Small tables with named rows and columns. After each table, cells are looked up by row and column.

Ludoso:
	Gevupil	Morakif	Dileko
Pokazo	117	182	155
Nev	131	90	114
Dod	133	250	157
Vupofot	62	188	115
Mufaro	165	76	174

Dileko of Vupofot is 115
Morakif of Pokazo is 182
Morakif of Mufaro is 76
Morakif of Dod is 250
Dileko of Dod is 157
Gevupil of Dod is 133
Gevupil of Pokazo is 117
Dileko of Mufaro is 174
Dileko of Pokazo is 155
Gevupil of Nev is 131
Morakif of Nev is 90

Sis =
,Rom,Nen
Sug,92,45
Togiku,159,233
Pegi,172,158
Zevek,110,29
Gugog,125,223
Pibela,66,212
Rakebu,185,40
Sok,77,55
Bomeg,79,149
Fot,156,174

Sok, Nen: 55
Sug, Rom: 92
Pegi, Rom: 172
Togiku, Nen: 233
Togiku, Rom: 159
Pegi, Nen: 158
Rakebu, Nen: 40
Zevek, Nen: 29
Zevek, Rom: 110
Gugog, Nen: 223
Sok, Rom: 77
Rakebu, Rom: 185
Bomeg, Rom: 79
Sug, Nen: 45
Pibela, Rom: 66
Bomeg, Nen: 149
Fot, Rom: 156
Gugog, Rom: 125

Rurin:
fields: Lakip, Defev, Tep, Namured, Vib, Vasud
Vikekid: [95, 143, 196, 113, 103, 92]
Favaf: [149, 54, 84, 138, 146, 132]
Mibazuf: [62, 180, 98, 87, 98, 115]
Tikik: [128, 103, 67, 112, 183, 144]
Pima: [115, 83, 36, 122, 99, 132]
Kov: [119, 95, 85, 117, 192, 141]
Bifiri: [143, 70, 90, 130, 175, 136]
Meto: [119, 111, 115, 122, 29, 95]
Tisizin: [93, 122, 64, 111, 45, 112]
Gez: [80, 168, 118, 96, 58, 101]
Bivetev: [139, 102, 180, 130, 70, 88]
Nufelun: [126, 102, 33, 112, 131, 141]
Dodan: [99, 159, 182, 104, 94, 92]
Tudokap: [163, 53, 133, 143, 143, 118]

Vasud of Kov = 141
Vasud of Mibazuf = 115
Vib of Mibazuf = 98
Vib of Meto = 29
Tep of Kov = 85
Vib of Kov = 192

Zigufo.csv
,Kesuna,Mik,Nisef,Vitof,Vivomu,Laz,Ranif
Kedise,102,57,140,211,120,33,150
Ragezu,189,152,53,95,209,159,158
Mafivab,36,169,179,103,209,145,124
Kudo,33,92,90,190,185,182,165
Toka,120,139,110,144,84,96,63
Bepi,177,138,59,125,156,188,96
Pitakub,112,58,75,121,64,142,91
Mafep,155,76,90,170,89,112,84

Ragezu, Nisef: 53
Bepi, Kesuna: 177
Toka, Nisef: 110
Kudo, Vitof: 190
Kedise, Nisef: 140
Ragezu, Vivomu: 209
Pitakub, Mik: 58
Pitakub, Laz: 142
Kudo, Ranif: 165
Mafep, Vivomu: 89
Kedise, Vivomu: 120
Mafivab, Ranif: 124
Bepi, Nisef: 59
Mafivab, Kesuna: 36
Bepi, Laz: 188
Mafep, Kesuna: 155

Gafafid.csv
,Rameluf,Bizare,Tevedom,Zuk
Nevegu,0.275,0.537,0.574,0.696
Tomu,0.259,0.401,0.380,0.784
Nav,0.163,0.477,0.394,0.732
Radaf,0.103,0.492,0.416,0.684
Seti,0.142,0.507,0.454,0.747
Tur,0.187,0.548,0.413,0.717
Galef,0.244,0.555,0.413,0.673
Dob,0.366,0.539,0.467,0.516
Fepa,0.227,0.612,0.441,0.582
Kesot,0.237,0.604,0.440,0.556
Ros,0.287,0.571,0.477,0.543

Tur, Bizare: 0.548
Galef, Tevedom: 0.413
Radaf, Bizare: 0.492
Seti, Bizare: 0.507
Tomu, Zuk: 0.784
Galef, Zuk: 0.673
Kesot, Bizare: 0.604
Nav, Bizare: 0.477
Dob, Bizare: 0.539
Radaf, Tevedom: 0.416
Seti, Rameluf: 0.142
Nevegu, Tevedom: 0.574
Dob, Rameluf: 0.366
Fepa, Zuk: 0.582

Korunas:
|  | Tekovog | Burasen | Rer | Dalu | Sugel | Neliv | Zusom | Sor | Kup |
|---|---|---|---|---|---|---|---|---|---|
| Vil | 77 | 168 | 170 | 196 | 68 | 174 | 155 | 219 | 75 |
| Lifiso | 129 | 156 | 112 | 152 | 108 | 157 | 143 | 193 | 61 |
| Kepem | 58 | 156 | 205 | 174 | 83 | 176 | 185 | 225 | 65 |
| Posate | 121 | 133 | 129 | 141 | 103 | 123 | 104 | 134 | 86 |
| Fepalur | 119 | 147 | 140 | 143 | 115 | 133 | 128 | 149 | 92 |
| Bedubif | 118 | 132 | 137 | 140 | 121 | 140 | 118 | 140 | 110 |
| Lem | 98 | 159 | 134 | 179 | 78 | 154 | 161 | 213 | 62 |

What is the Neliv of Fepalur in Korunas?
133
What is the Sugel of Lifiso in Korunas?
108
What is the Dalu of Lifiso in Korunas?
152
What is the Sor of Fepalur in Korunas?
149
What is the Tekovog of Fepalur in Korunas?
119
What is the Sor of Lem in Korunas?
213
What is the Sugel of Posate in Korunas?
103
What is the Rer of Lem in Korunas?
134

Zapimer.tsv
	Tiz	Damim	Zomo	Sopafev	Pevis	Katab	Rusisef	Nabi	Didu
Turekal	654	395	671	693	652	390	409	771	409
Kabivet	603	266	605	613	579	463	527	687	237
Venasu	652	575	648	647	672	461	459	623	588
Sero	557	437	595	570	569	409	482	579	409
Tisusa	661	373	682	699	663	395	427	775	385
Reketuz	689	404	706	721	689	349	374	792	416
Lapinum	667	406	687	704	667	374	399	780	417
Feb	703	403	717	730	711	357	390	782	412

Katab of Lapinum is 374
Didu of Kabivet is 237
Katab of Venasu is 461
Damim of Lapinum is 406
Damim of Venasu is 575
Rusisef of Tisusa is 427
Damim of Tisusa is 373
Nabi of Sero is 579
Sopafev of Lapinum is 704
Nabi of Tisusa is 775
Nabi of Feb is 782
Didu of Feb is 412
Zomo of Turekal is 671
Tiz of Feb is 703
Row with the largest Katab: Kabivet

